These are the activations of a small network on made-up records, seen along a few directions, one row for each record.
Each row is followed by the record's values for the fields RITUB, LELAD, NUNAP, PUL, VOF.
A field that a record lacks is written absent.
The largest differences between rows may come from other fields.
Random noise pushes rows far along 9 fixed directions. That doesn't count. These rows show it; they differ only by the noise:
[ -82  -75 -163 -227  291 -794  -69  170  -91 -469 -460  -24 -236  417
  164  360  -43 -199  249  259   29  -87 -298   27  480]
[  68  -79 -121 -148 -292 -453 -142 -112 -388 -270  633 -243 -280  -44
 -342  850  413 -126  621  103 -113  111 -125  134  -93]
[ 372 -430  -54 -394 -131   46  255  391   29  224   91 -468   72 -123
   42  641  502  216 -126  173 -417  113 -366  -75  386]
[   9  -90    9   83   75 -548    7  -67  -88 -394   47 -254 -124   77
  -22  461  396 -240  448  307  -46   39 -604  228 -204]
[ 404  347  309 -186 -569  587  301    7  222  -96 -125  322  465 -407
  570 -472  103  198 -151 -404  -59 -106 -184  182 -171]
[ 571  -83  324   79  -15 -494  303  202  155 -502 -572  303  146  106
  165  212  120  169  209 -231 -320  -31  360  363 -117]
[-223   18  295 -234  -73   15 -276  162 -263  181  337  -38 -377  -39
  153   92 -102   26   -9  -13  239  -88  -10   -7  -32]
[-168  240  218  193  206  -19 -211  -53 -366  372  213 -281 -263   30
  267  171  219  -15 -205   95 -103  -33 -307  181   84]
[ 599 -186 -230 -283 -125 -162  324   80  -18 -592 -115  318    7  211
 -210    9  -60  107  634  -94   10  244  349 -370  346]
[-206  324 -373 -313 -300 -551 -259  -40 -502 -474   -7  232 -146  110
  168  184 -155 -190  480  -94  130 -183  122  102  425]
[-278   25  206 -302 -163 -261 -300  394 -373   74  -66  158 -258  -42
  354   23 -286   93  -44 -162  167 -288  395  175  136]

[   8  684  214   22 -301  -60 -179 -632  252 -403  228  436   64  -36
 -100  388   57 -323    4 -323  -50 -121  -37  413 -328] : {RITUB: vem, LELAD: absent, NUNAP: buviv, PUL: sus, VOF: bar}
[-301 -117 -227   97 -305 -156   30  646 -239  357  -79 -171  165 -298
  117   28 -181   77 -155 -257  -50 -404  531  302 -365] : {RITUB: vem, LELAD: absent, NUNAP: feg, PUL: absent, VOF: bar}
[ 253 -266 -570 -576 -366  181  329  332  -39   58 -178 -158  508 -140
  221   47  169  150  -53  -51 -272  -33  -37 -143  629] : {RITUB: mefuz, LELAD: lako, NUNAP: buviv, PUL: lil, VOF: mudar}
[  55  123 -297   -5 -183  313  184 -123 -108 -171  -45  113  226 -205
  173 -386   -1  -52   44 -182   37   79   90  -35  -79] : {RITUB: mefuz, LELAD: lako, NUNAP: feg, PUL: absent, VOF: bar}
[  11 -184    5 -460 -214 -498 -209  -64   60 -388  533 -295 -340  147
 -317  890  290 -293  477  221   33   63 -585   17 -150] : {RITUB: mefuz, LELAD: lako, NUNAP: buviv, PUL: sus, VOF: mudar}
[  95   14 -497   82  -46  324    7 -212 -366  230  272 -186   91 -143
 -284  120  314  160  117  183 -196  170   14 -212  477] : {RITUB: motu, LELAD: absent, NUNAP: suzu, PUL: absent, VOF: absent}
[ 256 -291   -6  199  -40  109  159  -85 -109 -207  258  130  -42  -16
 -378 -402   -2   87  554   13  119  234  440 -223 -222] : {RITUB: vem, LELAD: absent, NUNAP: buviv, PUL: sus, VOF: absent}
[-114 -719  271 -457 -306 -349    1  473  455  -95  196 -262  -68 -294
 -195  666  166  -65   90  195  162  -80 -242  267 -662] : {RITUB: fer, LELAD: absent, NUNAP: buviv, PUL: lil, VOF: mudar}
[-188  857  125  342 -145  162 -228 -536 -415  223   99 -108  111 -260
  343  180  255 -117 -106 -230 -283 -115 -307  362  153] : {RITUB: mefuz, LELAD: lako, NUNAP: feg, PUL: absent, VOF: absent}
[  43  216  284 -539 -396  457   51  -13  372   50  233  301   66 -201
  438 -369 -241   83 -446 -390  133 -113 -186   57  -45] : {RITUB: mefuz, LELAD: lako, NUNAP: buviv, PUL: lil, VOF: mudar}
[  88  176 -353 -308 -661  270  206  -51  -33 -156   39  146  404 -394
  264 -187  154   78  112 -216  -71  -97 -177  115  158] : {RITUB: fer, LELAD: absent, NUNAP: suzu, PUL: absent, VOF: absent}
[-131  261 -195 -103 -519  194 -219 -290 -330  -99  570  146  -59 -168
   53 -146  -43  -97  400 -166  180    1  -46   28 -274] : {RITUB: mefuz, LELAD: lako, NUNAP: buviv, PUL: lil, VOF: mudar}
[ 182  160  929 -224  -79 -192 -117 -114  654 -411 -107  552 -177  164
  -11  571 -176   45 -219 -366  -44 -133  200  368 -356] : {RITUB: mefuz, LELAD: kigod, NUNAP: suzu, PUL: absent, VOF: absent}
[-260  121 -271 -278  -37  -52  -63   88  173   91  156  -53  -66   92
   -9  449  -13  -54 -420   54  -11  -32  -92    0  121] : {RITUB: fer, LELAD: absent, NUNAP: suzu, PUL: absent, VOF: bar}
[-183  207   91 -290 -119   58 -220   22  -21  150   44  -32 -154    7
  102   64  -41  -52 -147    4   65 -124 -323  -73  196] : {RITUB: fer, LELAD: absent, NUNAP: suzu, PUL: absent, VOF: mudar}
[ 275 -165  -79 -295 -226  155  108  -82  187 -158    3  -62  105   33
 -383  213   -9   77  259   80   15  210  107 -287  213] : {RITUB: vem, LELAD: absent, NUNAP: buviv, PUL: sus, VOF: mudar}
[ -10  284    4   77 -164  -17  -34  -40 -272   20 -257  152  216 -186
  368 -155   57   84  -69 -154 -141  -97   65  349   56] : {RITUB: mefuz, LELAD: lako, NUNAP: suzu, PUL: absent, VOF: mudar}
[ 347  434 -359 -520 -844  515  192 -317  221 -363  213  145  506 -218
 -140  128   55 -121  345 -360   92   90 -437 -325  222] : {RITUB: mefuz, LELAD: lako, NUNAP: feg, PUL: absent, VOF: mudar}
[-439  198 -580   37 -330  328 -208   22 -652  385   35  -81  293 -484
  246 -311  107  135 -119   68  -82 -253  131  160  400] : {RITUB: motu, LELAD: absent, NUNAP: suzu, PUL: absent, VOF: absent}
[ 140  292  -80 -150  204  479  127 -335  321   87  386    8 -249  231
   76 -404 -159 -112 -175   75  356  293 -658 -524  156] : {RITUB: fer, LELAD: absent, NUNAP: buviv, PUL: lil, VOF: mudar}
[  18 -369  871   29  545  -73 -114 -111  356   85   55 -141 -346  157
 -164  673   91  134 -515  144 -162   13  -40  181 -502] : {RITUB: mefuz, LELAD: kigod, NUNAP: feg, PUL: absent, VOF: bar}
[-241  301 -473  367   36  -47   90  -71 -367  127  -62  -77  321 -105
  572 -247  244 -115 -182  -34 -304 -199 -144  380   90] : {RITUB: mefuz, LELAD: lako, NUNAP: buviv, PUL: lil, VOF: absent}
[ -66 -120  453   41  119 -184 -102  361  -15  425 -168 -217  -68    4
  -54  332  -38  137 -217  -36 -170  -26  292  150   13] : {RITUB: mefuz, LELAD: lako, NUNAP: suzu, PUL: absent, VOF: mudar}
[-269 -382   33  524  107 -258  -92  400 -399  400 -113 -524   82 -273
  -86  -19  177   -3  149  273   14 -143  -25  298 -514] : {RITUB: vem, LELAD: absent, NUNAP: feg, PUL: absent, VOF: mudar}
[ 184 -446  684 -473  -57  328   71  265  850 -277  -54   48  -26 -108
  -19   27 -183  121 -145   14  374  -54 -307 -253 -489] : {RITUB: fer, LELAD: absent, NUNAP: feg, PUL: absent, VOF: absent}
[ -47  259 -393  183   50 -155   84  -62 -228    8  -96    6   52  124
   -1  157   53  -68 -111  -22 -277   69  134  109  248] : {RITUB: mefuz, LELAD: lako, NUNAP: suzu, PUL: absent, VOF: bar}
[ 323 -576  137  720  394 -183  141  330 -170  530  -62 -589    1  -39
 -260  155  406  177   18  176 -287  301  292   47 -371] : {RITUB: fer, LELAD: absent, NUNAP: feg, PUL: absent, VOF: mudar}
[ 232  213 -177  -51 -194  398  114 -429  151  -69  235 -159  260 -159
 -244   -1  449  -84  184  183  -36  195 -703 -213   35] : {RITUB: motu, LELAD: absent, NUNAP: suzu, PUL: absent, VOF: mudar}
[ -17  226  348  148  271 -146 -285 -434  121 -323  112  272 -444  341
 -272   75 -215 -203  156    3  195   72   34   15 -238] : {RITUB: vem, LELAD: absent, NUNAP: buviv, PUL: sus, VOF: mudar}
[-332  434   73  352  -81 -135 -287 -118 -388  194  -65 -176   46 -150
  137 -167   15 -226  263   11   55 -203  -30  244 -196] : {RITUB: vem, LELAD: absent, NUNAP: buviv, PUL: sus, VOF: mudar}
[ 114  274  -67  564  -65  361   61 -138 -253  463  238 -239  184 -225
  -71 -180  193   83  -22 -112 -195   54  -51   60 -243] : {RITUB: vem, LELAD: absent, NUNAP: feg, PUL: absent, VOF: mudar}
[-155  -83  276  -12 -146  169  -35  307   73  459  131 -154   87 -306
  207  -93 -112  172 -313 -106   81 -175  118  222 -370] : {RITUB: fer, LELAD: absent, NUNAP: buviv, PUL: lil, VOF: dugas}
[-446   12  -62  188  -63 -202  -69 -160 -276  112  266 -294   97 -249
   -8  327  202 -118   28  131  -51  -95 -225  298 -391] : {RITUB: mefuz, LELAD: lako, NUNAP: feg, PUL: absent, VOF: bar}
[  54 -271   23 -250 -197 -405  -42  117   91 -272 -100   66    5  -42
 -268  548  150   56  192   98  -46  -86  200  114   19] : {RITUB: motu, LELAD: absent, NUNAP: suzu, PUL: absent, VOF: absent}

Which values does each new row have?
[ -72 -536  292  410  149  -93  -85  347 -231  177  -44    1 -125  -64
   41 -142   55  169  -44   46  -51   -1  659  302 -500] : {RITUB: mefuz, LELAD: lako, NUNAP: buviv, PUL: sus, VOF: absent}
[ -43 -231  570 -441  652 -288 -151  323  451   80   -8  225 -791  604
   38  155 -689   66 -413  -43  305   42  235 -368  178] : {RITUB: mefuz, LELAD: lako, NUNAP: buviv, PUL: lil, VOF: mudar}
[  -4 -599   -1 -530 -217   71  133  582  190   56 -167 -131   55 -169
  106  278  115  222 -291  121 -159  -41  -46   17  232] : {RITUB: mefuz, LELAD: lako, NUNAP: suzu, PUL: absent, VOF: absent}
[ 232  249  225  185  185 -108   82 -229  173 -176  -81    7 -134  198
   61  -25  -45  -95   10   12  -82  144 -258   37  -67] : {RITUB: mefuz, LELAD: lako, NUNAP: buviv, PUL: sus, VOF: mudar}
[ 162 -456   66  389  237 -254  187  373 -329  137  -54  110 -172   90
   80 -294  -78  319  105 -122 -191  101  924   91 -210] : {RITUB: mefuz, LELAD: lako, NUNAP: buviv, PUL: lil, VOF: absent}
[ -45  390  100 -128  347  -66 -263 -193   18  -40 -136  151 -295  400
  303   22 -212  -69 -413   11  119 -119 -138  -76  532] : {RITUB: fer, LELAD: absent, NUNAP: buviv, PUL: sus, VOF: absent}
[-173 -317 -144 -679 -118  125 -231  285  -93  181  296 -111 -289  118
 -213  252 -301   14   -7  137  171   19   59 -494  550] : {RITUB: mefuz, LELAD: lako, NUNAP: buviv, PUL: sus, VOF: mudar}
[-227  -26 -338 -305 -320 -252    1  595   -6  272 -355 -182  117  -20
  181  162 -292   22 -174 -184    6 -267  182   -7  348] : {RITUB: vem, LELAD: absent, NUNAP: feg, PUL: absent, VOF: mudar}
[-713  206 -737 -529 -478  119 -336   77 -480   26  332  126  111 -265
  157  -76 -241 -133   22  -73  341 -343  123   16  227] : {RITUB: fer, LELAD: absent, NUNAP: suzu, PUL: absent, VOF: bar}
[-491   79 -467  106  268  -86 -265 -232 -377 -313  165   94 -350   88
   48 -478 -302 -234  302  169  357  -55  -56 -288   76] : {RITUB: fer, LELAD: absent, NUNAP: feg, PUL: absent, VOF: absent}
[   8 -706  113 -610  148 -171   23  611  194  -40 -324 -138 -243  154
    1 -147 -311   -2  148  370  276   47 -257 -516  385] : {RITUB: mefuz, LELAD: lako, NUNAP: buviv, PUL: sus, VOF: mudar}
[  29  274 -187 -409  -53   93 -289 -384 -135  -72  194  288 -286  207
 -229   79 -217  -90  186  -86  194   87  178 -374  608] : {RITUB: motu, LELAD: absent, NUNAP: buviv, PUL: lil, VOF: mudar}
[ 487 -371  375  102  247  168  310  526  414  312 -572   52   93  119
  -91  -52 -217  371 -339 -186 -183   63  518 -186   21] : {RITUB: vem, LELAD: absent, NUNAP: feg, PUL: absent, VOF: mudar}
[ 492  489 -620   33 -156  253  168 -643 -261 -183  532  106   34  141
 -195   67  194  -91  416 -166 -347  341 -202 -327  535] : {RITUB: mefuz, LELAD: lako, NUNAP: buviv, PUL: lil, VOF: mudar}
[ 330 -322 -252 -380  123 -311  237   54  338 -462 -278  -29 -109  346
 -144  369  165 -106  191  221 -182  141 -296 -287  536] : {RITUB: vem, LELAD: absent, NUNAP: buviv, PUL: sus, VOF: absent}
[ 273   59  295  -37 -487  536  -50 -245   20  270  760 -229  -97 -321
 -367  179  228   26  252  -58   76  240 -154 -196 -422] : {RITUB: vem, LELAD: absent, NUNAP: buviv, PUL: sus, VOF: mudar}
[ 198 -337 -128 -105  125   41  270  335   55  -44 -459 -264  168   42
  -23 -103  103   -9  169  300  -23  147 -348 -249  259] : {RITUB: mefuz, LELAD: lako, NUNAP: suzu, PUL: absent, VOF: mudar}
